A small network was shown many inputs. Here are its activations along a few directions, one row for each input.
Each table varies a few parts of the input and shows all the possible inputs, shuffled.
A made-up example of a description, with smaller parts first: one of 8 places around a ring, together with either a single point or (one of 2 separate values, together with one of 4 places along a line) or one of 9 places around a ring.
Shared parts are said once, and a part with two or three values counts as separate values.
(in the rows, 128 means zero)

Other details of the inputs shift rows strongly along two fixed directions, in all tables alike. That doesn't count.

Rows:
R1: [155  63 119  57 110 108 124  95 169 137 127 102 180 110 197  64]
R2: [112  50  97 184 133 143 134  16  92  38 112 166  68  80  99 114]
R3: [119  76 132 174 131 116 173  57 139  88 132 118  88  92  99 122]
R4: [ 71  90  82 120  91 125 127  84 100  95 148 152  89 158  91 150]
R5: [156 177 171 131 144 123 159  83 143 109 135 109 144  69 203 115]
R6: [121 114  97 144 143 164  91 172 148 119 128 151 165 135  62 117]
R7: [129  93 109  34  96 106 128  49 180 114  99 115 108 131 197 106]
R8: [170 209 152 129 150 143 109 225 139 124 119  86 117 130 131 118]
R9: [135 165 172 184 175 202 168 200 143 146 134 115 177 120 125 184]
R10: [ 81 100  67  94 115 122 116  93 150  91 105 130 108 137 105 136]
R11: [ 96 115 145 138 114 150 135 158 136 130 166 148 149 152 141 119]
R12: [137 162 149 160 164 129 140  99 126 114 161 105 113  81 142 136]
R13: [124 170 194 175 199 180 138 184 143 156 164  88 174 142 103 166]
R14: [153 207 186 159 144 104 114 218 138 136 111 133 115 136 146 160]
R15: [119 125 108 144 140 163 176  97 122 115 113 117 119 114 109 203]
R16: [139 163 125  46  85 124 125 119 166 141  98  97 176 113 153 124]
R17: [142  69  83 154  80 102 116  92  88  94 164 143  80 120  91 101]
R18: [141 125 108 157 128 119 108 124  99 138 116 124  69 125 123  88]
R19: [176 131 200  52 118  80 145 156 159 187 124 102 223 106 238 104]
R20: [114  86 117 145 100 154 115 131 116 133 167 170 146 141  79 112]
R21: [127 190 178 116  82  98 146 140 163 163 105  89 149 100 231  89]
R22: [125 117 120  63  88 103 140  49 150 163  95 117 112 137 214 104]
R23: [158 162 130  57  82  94 147 106 126 189 105  68 179 129 214 112]
R24: [118 133 121 111 140 101 117 133 121 126 104 157 102 159 115 180]
R25: [136 168 131 175 187 170 106 224  97 177 131 131 139 172  96 120]
R26: [108  63 119 145 190 151 132  53 130 118 173 144 127 101 120 119]
R27: [130 154 117 185  90 138 107 165  98 107 158 154 107 131  47 137]
R28: [135  69 169  64 100  89 124  87 164 159 115 153 184  88 184  93]
R29: [103   4 107 132 150 102  99  71 133 103 121 205  85 141 114 109]
R30: [187 189 206  57  76 109 162 146 144 164 147  81 130 101 248  78]
R31: [141 205 199 177 161 143 139 162 139 131 153  66 137 112 125 160]
R32: [132 204 103 146 163 155 115 201  75 163 112 109 114 181  77 159]
R33: [165 207 174 154 161 112 115 239 106 145 118 123 110 130 112 150]
R34: [129  96 113 150 153 162 120 168  89 128 172 166 101 166  77 108]
R35: [172 210 128 158 138 131 101 238 129 120 126  83 149 130 100 138]
R36: [103  77  58 137 161 132 146   5  99  72 130 166  93 112  87 153]
R37: [143 126 118 144 136 132 118 162 116 179 131 115 180 147 143 101]
R38: [139 178 148 215 154 173 158 182 121 108 127 112 116  98 100 191]
R39: [154 186 116 191 123 121 107 197  94 151 123  99 132 137 104 127]
R40: [102 127 105 171 166 147 181 112 115 108 125 117 109 147  35 194]
R41: [120  70  98 159  94 119 111  78 115  84 155 172  36 137 110 106]
R42: [118  85 127 144 128 155 122 132 129 122 165 174 105 169 124 113]
R43: [142 173 112 128 145 102 118 198  86 142 117 121 154 158  74 193]
R44: [159 179 172 104  62 103 132 116 159 179 103  94 163  86 207  80]
R45: [109  67 145 166 167 153 177  97 150 126 145 128 138 120  91 128]
R46: [109 100 108 191 207 175 127 104 107  90 154 170 136 122  80 139]
R47: [147 169 164  44  75 115 164 105 152 155 139 111 133 148 220 131]
R48: [ 80  83 130 158 160 119 106 161 127 117 124 175 136 139  96 143]
R49: [129 149 123 175 121 124 108 134 128 134 111 134  76 138 140 110]
R50: [148 160  95  84 121 122 118 160 126 128 115  82 159 149 117 144]
R51: [146 150 134 131 123 126 106 149 170 101 114 116  89 126 151 112]
R52: [128 191 154 180 169 169 114 224 135 179 126 133 153 181 132 135]
R53: [101 126  97 164 126 125 101 150 149  72 118 134  89 118  87 120]
R54: [121 179 183 135 117  83 127 182 145 126 109 122 134 103 166 143]
R55: [ 97 151 120 193 104 133 118 172 105  91 160 146  87 144  81 142]
R56: [108  30  85 125 148 147  93  91 162  90 124 167  94 149 112  91]
R57: [130  49 135 107 162 106 112 119 114 135 126 171 112 129 126  99]
R58: [173 185 219  67  73  69 136 143 170 167 100 103 183  65 222 111]
R59: [159 190 148 117 100 127 107 174 168 125 112 101 156  96 132 112]
R60: [ 81  97  95  82  81  97 140  42 138 143  98 124 121 125 178 105]
R61: [109  92 101  95 103  93 109  90 112 128 102 161 128 119  81 159]
R62: [127  70 133  86  82 116 128  56 160 181 115 137 176  99 194  58]
R63: [ 97 165 119 166 172 174 107 234 157 114 130 134 166 161  84 141]
R64: [124 109 122  58  49 115 140  60 125 138 140 132 140 122 145 118]
R65: [154 187 127  59 139 139 129 174 137 139 110  81 135 150 144 133]
R66: [158 178 136 185 145  96 102 226  93 126 126 127 132 131  73 164]
R67: [ 62  40  71 111 116  80 113  51 110  90 104 177  80 130  88 155]
R68: [148 124 133 102 167 155 109 180 145 131 129 118 145 146 134  91]
R69: [143 106 121  39  85 112 153  71 109 136 145 122  96 135 167 105]
R70: [122 107 110  60  59  99 134  36 138 168  94 117 154 109 178  95]
R71: [128 127  66 141 109 135 121 148  63 112 160 136 113 173  44 165]
R72: [121 202 119 144 193 154 151 132 111 135 155 105 136 131  93 200]
R73: [130  47  88 140 112 130 121 112  96 121 177 161 131 149  92  98]
R74: [101  99 119 126 154 135 145  49 123 116 142  97 105 130  91 172]
R75: [141 168 164  90 127 152 184  72 125 113  91 104 167 103 189 158]
R76: [ 92  77 127 112 107 121 135  84 159 159 118 139 154 121 196  72]
R77: [109  92 130 194 182 196 136 108  97  80 122 164 141 123  83 141]
R78: [116  54  81  91 138  88 114  76  86 111 111 167  68 139  83 140]
Description of these inputs: one of 3 separate values, together with either one of 6 places around a ring or (one of 4 separate values, together with one of 5 places around a ring).
- Changing only the choice among 3 separate values turns R23 into R39. The same change can be made to R71. Which row results? => R17
- Change only the place on the ring of 5 in R1. List by row number the other rows that result. => R6, R56, R63, R68
- Change only the choice among 3 separate values in R5. List by row number the other rows that result. => R36, R46
- Change only the choice among 4 separate values in R24. List by row number the other rows that result. => R7, R22, R47

Rows:
R79: [150 177 149 133 143 130 117 223 134 157 126 114 163 149 119 133]
R80: [138  73 118  80  83  77 125  69 148 123 111 120 108  98 168  86]
R81: [ 99 132 112 191 172 153 120 158  99 115 133 153  97 162  46 176]
R82: [141 201 159 133 171 150 139 187 125 139 120 116 142 140 126 170]
R83: [113  40  63 113 107 104 112  69 110 109 121 148  98 128  78 116]
R84: [121 137  88 163 148 118  86 184  82 123 136 159  96 169  37 158]
R85: [130 203 129 120 117 141 118 203 128 154 120 117 167 158 117 144]
R86: [138  79 134  96 115 121 152  35 135 122 132 110 120  94 190  83]
R87: [113 140  94 183 175 167 124 148  97 101 131 147 121 138  33 178]
R88: [141 144 200 108 126 134 158 131 168 161 133 105 178 106 201 112]
R89: [139 197 163 137 164 147 141 190 132 130 126 116 145 148 132 173]
R90: [140 166 196 114 111 119 161 116 167 146 121  93 155  93 199 126]
R91: [ 98  80  54 144 140 128  83 129 106 100 116 160  73 167  52 133]
R92: [112  76 136  79 101 114 162  36 152 122 135 123 142  95 178 115]
R93: [100  59  55 155 117 113  89 109  79 103 126 189  62 160  48 132]
R94: [109  52  60 177 159 155 115  61  92  74 147 164  59 126  44 126]
R95: [141  77 137  88 109 125 156  37 149 109 141 116 115 100 192  95]
R96: [132  79 123  87  61  79 122  65 134 126 114 142 107 101 178  86]
R97: [ 97  56 114 154 145 139 130  89 128 100 149 162 111 119 100 121]
R98: [105 151 119 190 158 163 134 157 107 121 138 136 135 147  47 178]
R99: [146 197 143 122 121 121 118 202 112 158 133 112 170 146 110 155]
R100: [129  80 139 106 112 102 147  37 146 109 110 118 117  75 186  95]
R101: [145 163 177  86 139 117 154 123 144 153 110  98 157 116 207 126]
R102: [145 173 173  96 130 132 163 123 143 153 116  89 186 104 189 133]
R103: [135 200 167 153 150 165 156 189 128 139 158 102 150 139 133 155]
R104: [149 172 189 111 118 143 168 126 152 159 144  86 158 116 197 120]
R105: [117 121 108 196 190 169 110 164 108 101 138 160 116 134  45 153]
R106: [150 182 158 136 133 123 110 219 121 158 135 126 165 147 122 135]
R107: [150 169 151  74  86 122 136 141 150 159 127 101 148 134 201  91]
R108: [127 189 120 125 131 132 107 203 124 147 117 132 131 170 112 140]
R109: [133 197 156 151 164 143 141 183 125 156 124 112 149 146 136 166]
R110: [126 203 174 160 146 144 148 190 141 126 136 109 147 120 130 166]
R111: [131  75 105  68  89 111 118  64 148 127 124 113 106 122 179  75]
R112: [145  71 112  71  89  96 132  67 138 134 130 113 107 115 171  77]
R113: [118 146 107 201 174 155 116 155 107  87 125 146  96 122  44 167]
R114: [145 187 142 143 121 108 105 195 116 139 129 121 135 134 107 142]
R115: [104 136  90 202 168 161 125 143  95 117 137 143 126 145  39 176]
R116: [122  73 100  57  85 104 120  60 151 130 110 118 133 117 169  93]
R117: [123  57 110  72 101 106 108  75 161 129 114 132 126 119 176  73]
R118: [129  79  87 129 107 109 104  97  95 116 147 148  87 137  91 105]
R119: [117 137  95 210 169 168 124 146  92 115 152 137 101 149  54 154]
R120: [133 178 128 132 107 132 119 190 105 151 126 131 155 151 106 153]
R121: [110 136  97 186 167 165 126 150 102  91 138 147 122 149  37 183]
R122: [157 163 158  67 111  97 135 163 148 168 113  97 152 133 186 121]
R123: [159 170 164  86  79 116 141 153 128 164 131 109 148 130 197 105]
R124: [ 98  35  66 130 110 115  91  79 122 104 123 180  90 142  92  85]
R125: [106  24  93 154 151 129 117  49 116  94 130 163 100 105 101  97]
R126: [108  23  96 145 144 134 121  51 131  80 139 169  96 113 101 110]
R127: [125  81 136 114 106 101 149  35 153 123 117 119 117  79 189 100]
R128: [107  43  92 150 127 119 125  37 130  64 126 157  73  99 102 123]
R129: [137 164 143 147 119 134 113 209 113 151 127 146 150 152 116 134]
R130: [131 161 183  81 127 120 162 129 157 149 129 104 154 119 204 138]
R131: [147 175 156  85  98 110 122 158 166 146 105  91 150 118 192 111]
R132: [146 150 184 113 134 131 154 129 163 166 129 103 181 102 209 111]
R133: [135 211 140 139 116 129 111 210 136 141 115 118 142 145 125 135]
- Changing only one part turns R122 into R83. The same change can be made to R89. Which row results? => R121
- Changing only one part turns R99 into R84. The same change can be made to R98. Which row results? => R81
- What do these inputs look like to the network? => one of 5 separate values, together with either one of 5 places around a ring or one of 6 places around a ring
- Change only the place on the ring of 5 in R123. List by row number the other rows that result. => R107, R111, R112, R118
- Change only the choice among 5 separate values in R107. List by row number the other rows that result. => R85, R108, R124, R133

Rows:
R134: [122 127 163 123 135 127 147 134 144 134 131 134 175 116 163 125]
R135: [102  77  99 175 158 162 112 100 130  86 130 164  83 140  79 130]
R136: [132 108 156 112  94  97 162  66 154 128 118  99 140  82 186 111]
R137: [109  65  69 166 123 125  74 121 107 115 127 163 115 134  60 105]
R138: [149 181 156  98 115 103 124 178 150 142 119 110 131 142 176 134]
R139: [134 105 140  77  66  79 126  94 144 141 123 132 129 111 191 110]
R140: [161 159 142  99 111 132 136 176 133 166 134 107 160 139 158 106]
R141: [151 188 186 134 176 156 150 205 126 175 148 106 183 144 137 157]
R142: [ 93  85 101 168 121 129 131  76 128 105 139 153  99 110  95 123]
R143: [127 110 142  76  74  78 125  88 128 149 101 139 122 110 183 107]
R144: [129  97 115 149 123 106 135  63 115  93 127 143 106  86 103 132]
R145: [142 152 185 112 174 134 139 164 159 154 125 112 164 120 164 138]
R146: [114  91  98 114 119  93 108  99 114 114 100 155  73 137 121 114]
R147: [108  73 124 150 118 138 132  76 139 107 133 160 120 121 118 116]
R148: [112 142 112 205 167 192 124 169  94 114 155 155 113 170  47 160]
R149: [122  84  96 113  97 119 115  94 110 113 151 136  93 139 102  96]
R150: [153 203 147 136 152 141 101 227 146 157 116 104 168 150 140 117]
R151: [165 237 178 149 166 144 140 193 131 127 120  90 147 109 140 170]
R152: [142 157 143  87 100 104 134 132 113 161 119 118 124 142 166 120]
R153: [126 225 143 106 130 136 144 191 137 153 106  97 190 145 115 192]
R154: [119  67 148 122 144 110 136  94 140 138 128 148 148 108 131 123]
R155: [138 112 155  99 115 110 154  69 160 119 111  88 120  87 203 109]
R156: [110 132 116 179 174 172 130 169  94 118 156 150 137 156  77 152]
R157: [123 120 151  97 117 125 151  71 171 127 123 108 119  92 205 100]
R158: [123 150  86 175 138 133 103 186  82 123 153 149  91 182  46 165]
R159: [120  96 122 107  83 106 111 109 130 119 130 138 118 116 127 103]
R160: [148 218 166 121 132 134 118 229 144 138 127  99 145 147 136 133]
R161: [119  68  59 157 133 135  88 112  96 122 144 153 105 154  63  95]
R162: [107 155 101 205 160 177 131 159  95 118 158 138 101 151  54 158]
R163: [107 133 120 180 189 164 116 179 118 103 134 152 127 147  83 154]
R164: [ 99  81  56 102 126 137 129  61 103 109 122 137 106 150  72 155]
R165: [123 158 122  66 129 124 140 112 151 130  97  99 149 132 158 154]
R166: [125  63  91 125  99 115 104 112 124 120 120 158 117 117 105 102]
R167: [152  95 132  69 100 105 125 108 164 137 107 119 133 109 195  76]
R168: [157 180 140 153 145 145 146 136  98 121 144 108 127 114 115 156]
R169: [143 111 149 101 103 119 167  60 136 135 131  88 128  98 193 110]
- Changing only one part turns R168 into R151. The same change can be made to R141. Which row results? => R145
- What do these inputs look like to the network? => one of 3 separate values, together with either a single point or one of 5 places along a line or one of 6 places along a line
- List by row number the other rows that have the choice among 3 separate values in common with R137. => R134, R136, R139, R142, R143, R144, R147, R153, R154, R159, R166
- Change only the choice among 3 separate values in R169. List by row number the other rows that result. => R136, R155
